Small tables with named rows and columns. After each table, cells are looked up by row and column.

gunop
         rinal  nebovar  tetebi  ruguga   dul  manapa   vek  razanas
gifa      52.6     53.8    32.0    62.0  48.3    71.1  46.9     82.0
kogu      65.6     73.8    67.3    27.3  50.9    25.7  58.9     19.5
ladozos   45.9     38.8    39.5    56.4  30.3    57.4  49.3     56.8
pupafet   30.1     44.6    39.1    68.7  55.4    36.5  66.2     52.5
mub       41.2     54.3    39.1    40.2  43.3    52.5  71.0     15.3
per       32.1     24.6    42.4    78.6  60.7    51.6  14.8     99.3
bep       59.8     58.1    54.4    23.0  59.2    55.7  55.4     39.9
guboda    14.3     35.0    47.2    76.8  12.9    37.0  50.4     27.9
rorelu    23.3     22.1    70.7    53.7  52.0    20.6  43.8     57.4
biluva    57.1     53.0    39.4    69.4  40.6    60.0  39.7     56.7
tiv       48.4     40.5    57.5    33.5  57.9    30.2  53.0     27.1

vek of guboda = 50.4
razanas of biluva = 56.7
dul of biluva = 40.6
ruguga of guboda = 76.8
dul of ladozos = 30.3
nebovar of guboda = 35.0
tetebi of pupafet = 39.1
rinal of kogu = 65.6
manapa of ladozos = 57.4
tetebi of gifa = 32.0
ruguga of ladozos = 56.4
ruguga of biluva = 69.4
nebovar of rorelu = 22.1
nebovar of kogu = 73.8
rinal of ladozos = 45.9
razanas of pupafet = 52.5
ruguga of per = 78.6
nebovar of tiv = 40.5
nebovar of gifa = 53.8
Row with the largest dul: per

dek:
|  | fugoma | lela | sidap | ker | butigi | zedate | samozul | suso | ragevuv |
|---|---|---|---|---|---|---|---|---|---|
| rusovu | 41503 | 49951 | 46895 | 54169 | 20586 | 56241 | 53624 | 33576 | 64260 |
| suzofi | 47894 | 49612 | 32599 | 31497 | 63330 | 57786 | 42448 | 60220 | 34141 |
| dal | 37354 | 48897 | 57131 | 47242 | 52681 | 48834 | 40372 | 46766 | 43653 |
| zur | 66855 | 42381 | 59524 | 33660 | 40377 | 43007 | 58982 | 58404 | 32948 |
| vuzofi | 57815 | 47422 | 58709 | 39450 | 41799 | 52894 | 54452 | 27489 | 46736 |
| bimigom | 42879 | 55619 | 52691 | 55770 | 39229 | 32369 | 43566 | 38297 | 52054 |
| repagid | 42240 | 43916 | 27641 | 49812 | 60149 | 56490 | 33494 | 31423 | 62713 |
| zazasav | 38890 | 54450 | 66707 | 28178 | 56026 | 52763 | 32968 | 48553 | 42145 |
| gugape | 61347 | 49593 | 38100 | 45175 | 53381 | 64661 | 55546 | 56390 | 34638 |
| vizof | 61445 | 40920 | 67219 | 45917 | 40458 | 51120 | 44669 | 50637 | 58226 |
| nof | 47960 | 51812 | 37113 | 39520 | 75635 | 48129 | 37193 | 53785 | 42801 |
| gipobi | 52517 | 37764 | 56669 | 69821 | 45532 | 39998 | 36998 | 46109 | 40988 |

zur, lela -> 42381
rusovu, fugoma -> 41503
gugape, sidap -> 38100
rusovu, lela -> 49951
nof, zedate -> 48129
gipobi, suso -> 46109
Row with the largest lela: bimigom

